Each row below holds a small network's activations on one input, seen along a few directions.
Each table varies a few parts of the input and shows all the possible inputs, shuffled.
A made-up example of a description, with smaller parts first: values(3) and (point or line(9) or (line(4) and ring(5))).
Shared parts are said once, and a part with two or three values counts as separate values.
In the rows, 128 means zero.

Other details of the inputs shift rows strongly along three fixed directions, in all tables alike. That doesn't count.

Table:
r1: [ 85  80  93 126  50 128 189 194  33  31  59 139]
r2: [141  60 146 140 123 131 100 127  89 171 174 113]
r3: [133 116 123 139 135 104 158 136 134 132 145 126]
r4: [126 137 119 126 141 144 124 135 150 131 122 140]
r5: [120 138 137 114 122 196  87 145 105 140 104 132]
r6: [126 147 125 131 146 120 140 129 162 115 122 141]
r7: [160  88 136 153 112 134 112 120  91 155 166 116]
r8: [115 142 123 115 141 112 119 123 152 124 118 132]
r9: [119 132 127 137 124  83 181 113 127 114 143 106]
r10: [122 138 133 145 129  89 165 105 140 122 145 108]
r11: [148 153 128 115 135 151 113 142 121 140 108 142]
r12: [136 159 121 119 127 115 133 119 142 133 139 139]
r13: [125 134 141 110 138 178  72 157 115 141  80 145]
r14: [113 137 122 138 122  71 184  94 151 101 148 101]
r15: [117 142 128 114 140 105 124 121 159 122 116 133]
r16: [145 152 129 120 133 148 110 130 132 126 111 144]
r17: [111 150 128 106 135 125 111 136 144 131 112 140]
r18: [142 157 120 117 130 139 116 124 141 122 107 139]
r19: [149  61 140 162 123 147 111 132  99 164 177 115]
r20: [141 143 119 131 128 107 137 105 142 130 147 130]
r21: [127 141 127 121 147 151 119 137 155 127 111 144]
r22: [134  83 146 149 117 146 117 112  99 146 170  98]
r23: [118 144 133 111 143 134 102 135 142 123 104 136]
r24: [119 138 127 134 131 113 148 101 145 130 146 113]
Description of these inputs: values(4) and line(6).
Q: Changing only the line(6) part turns r22 into r9. The same change can be made to r23. Which row results?
A: r2
Q: Which other rows does r24 become when the values(4) part takes its other values? List them by row number.
A: r4, r8, r20

Table:
r25: [138  55 126 118  99 180 104 187  40 108  81 147]
r26: [ 92 203 125 109 169 132 154 146 186 112  65 143]
r27: [109  89 109 127  87  21 197 127  97  97 160 119]
r28: [ 92  91 112 139  99  27 171 120 129  90 160 122]
r29: [131 103 148 136 179 148  94 107 168 185 157 116]
r30: [147 191 119 104 144 129 117 140 154 103  49 152]
r31: [143 215 102  99 153 152 141 135 174 120  97 164]
r32: [129  65 121 136  83 205 100 166  69 107 118 149]
r33: [148 129 117 169 103  50 193 103 115 119 166 106]
r34: [ 68 187 115  90 142 130 126 146 161  97  46 134]
r35: [121  60 129 145  90 187 102 188  50 110 101 148]
r36: [110  93 147 114  95 169  84 136  57 126 117 106]
r37: [172 128 147 139 169 146  96 123 151 214 198 134]
r38: [153 154 149 129 144 167 100  81 156 165 177 109]
r39: [119 141 140 151 124  69 187  98 137 108 162  94]
r40: [147  87 146 142 162 131  84 126 168 166 172 137]
r41: [170 149 128 140 137 155 103  91 139 167 161 125]
r42: [100  99 106 142  93 103 201 110 123  88 145 104]
r43: [157 132 148 134 142 119  76  88 138 198 181 121]
r44: [113 188 130  97 147 140 129 142 145  80  46 128]
Q: Changing only one part turns r27 into r37. The same change can be made to r36. Which row results?
A: r39
Q: Describe the family of inputs behind these rows.
A: line(4) and ring(5)
Q: Which other rows does r32 become when the ring(5) part takes its other values? List them by row number.
A: r31, r38, r41, r42
Q: Which other rows does r25 become when the ring(5) part takes its other values? List them by row number.
A: r29, r30, r40, r44
